These are the activations of a small neural network, seen along a few directions. Each row is one input.
In each table, some parts of the input vary, and every possible input appears once, in random order.
Descriptions start from the smaller parts, as in this example, which fits no table here: ring(8) and (point or ring(9) or (values(3) and line(4))).
Shared parts are said once, and a part with two or three values counts as separate values.

Other details of the inputs vary at random and push rows far along two fixed directions, the same in every table; ignore that.

A family of inputs:
R1: [8.5 4.9 2.4 7.8 22.5 11.1 22.7 20.1 15.6 -18.2 38.7 -1.3 -5.9]
R2: [-1.4 -11.0 16.8 -2.2 26.4 -18.4 15.7 0.2 -22.4 -6.4 26.1 12.9 -24.2]
R3: [-29.3 -10.9 -11.5 -0.4 -13.6 14.8 -9.1 8.5 19.1 -17.6 -31.6 -8.2 -0.1]
R4: [-11.4 5.6 -1.4 -1.8 -6.3 29.0 0.8 -2.2 26.3 -0.1 -17.8 -31.3 2.4]
R5: [-11.0 40.9 -11.9 -40.9 -14.9 -6.8 -45.3 -7.0 -13.5 41.8 3.5 36.0 52.4]
R6: [44.3 27.8 -16.6 -16.1 18.6 -18.3 -41.0 16.9 -10.6 26.9 49.4 63.2 48.3]
R7: [-12.1 41.1 -36.8 -17.9 -17.8 3.9 -55.2 10.1 -12.2 28.9 -7.1 46.1 47.0]
R8: [8.5 -10.8 20.0 -8.6 15.7 -16.3 13.5 7.8 -20.9 -5.9 22.9 14.5 -27.4]
R9: [-1.7 -10.4 -8.6 20.6 24.0 -8.3 5.6 16.9 -21.0 -19.9 15.7 23.1 -30.7]
R10: [-26.5 -10.2 13.1 -24.8 -9.7 5.1 -2.0 -10.0 18.5 -6.4 -21.2 -18.9 3.6]
R11: [-0.4 -0.3 -6.2 1.9 -16.7 26.5 6.9 -5.1 1.0 20.7 -25.6 -26.9 -11.1]
R12: [4.5 -9.1 -6.2 15.8 14.6 -11.0 8.4 26.9 -17.5 -14.2 10.6 24.4 -32.1]
R13: [10.1 5.5 10.5 10.3 3.3 -18.9 17.8 2.9 15.2 -29.7 44.1 -3.5 -4.3]
R14: [20.2 3.8 15.0 19.7 -1.3 -25.4 17.8 2.6 -13.4 -5.7 31.0 0.0 -22.2]
R15: [32.3 -19.1 9.1 12.8 27.3 -15.5 14.1 7.2 -8.3 -2.5 11.1 14.4 -13.4]
R16: [26.9 -20.9 6.6 1.0 24.4 -10.1 4.6 15.4 22.0 -16.2 25.4 11.3 2.3]
R17: [-13.5 -14.9 6.5 -22.2 -19.3 2.6 2.9 -14.8 -6.0 13.0 -29.1 -14.2 -12.4]
R18: [0.4 39.1 -17.4 -14.7 7.8 2.7 -44.2 -19.3 12.2 26.5 0.5 45.0 79.1]
R19: [-6.9 6.7 3.2 10.7 -5.3 25.2 9.5 -7.9 -6.5 15.3 -29.1 -25.1 -7.7]
R20: [13.9 3.3 4.6 20.8 29.1 7.4 17.1 8.7 -16.1 -1.6 30.3 -0.2 -24.7]
R21: [-2.2 0.6 2.1 6.0 -34.8 -7.4 6.0 -19.5 2.2 13.6 -21.6 -29.9 -7.7]
R22: [-17.7 -12.7 -19.4 2.2 -19.7 7.6 -3.0 4.5 -2.1 4.9 -41.4 -4.6 -17.3]
R23: [10.1 -25.7 -1.1 -0.3 -10.0 7.2 1.7 -14.1 4.0 14.8 -38.9 -13.9 4.5]
R24: [-1.7 3.3 2.4 -2.0 -32.4 -3.9 -0.7 -13.6 6.6 -2.2 -17.1 -37.8 1.9]
R25: [-2.4 -16.5 3.7 12.6 11.6 6.7 0.3 -27.9 -7.0 5.9 -37.3 -11.4 10.2]
R26: [-12.8 3.0 10.3 2.8 -28.1 0.5 -2.0 -16.0 23.3 -10.2 -11.1 -33.5 8.7]
R27: [-13.8 3.2 11.1 20.1 -19.1 0.0 4.4 -33.4 -14.0 -1.3 -17.5 -27.8 -0.4]
R28: [-8.2 -9.1 -9.7 8.0 17.6 -4.9 11.6 29.4 10.6 -35.6 23.7 21.5 -10.9]
R29: [-2.1 -8.8 14.2 -17.6 20.1 -11.1 15.5 8.1 8.4 -28.6 35.7 11.7 -9.3]
R30: [-4.5 1.8 -4.8 -3.7 -13.7 26.0 5.4 4.8 6.4 10.2 -22.2 -35.4 1.6]
Each input here is: values(5) and line(6).
Q: The inputs of R21 and R24 match in every part but the line(6) part. If R11 is changed in the same way as R21 into R24, which row does it become?
A: R30
Q: Change only the line(6) part in R9. List by row number the other rows that result.
A: R3, R7, R12, R22, R28
Q: Change only the values(5) part in R4. List by row number the other rows that result.
A: R3, R10, R16, R26
Q: Change only the values(5) part in R8. List by row number the other rows that result.
A: R12, R14, R15, R19
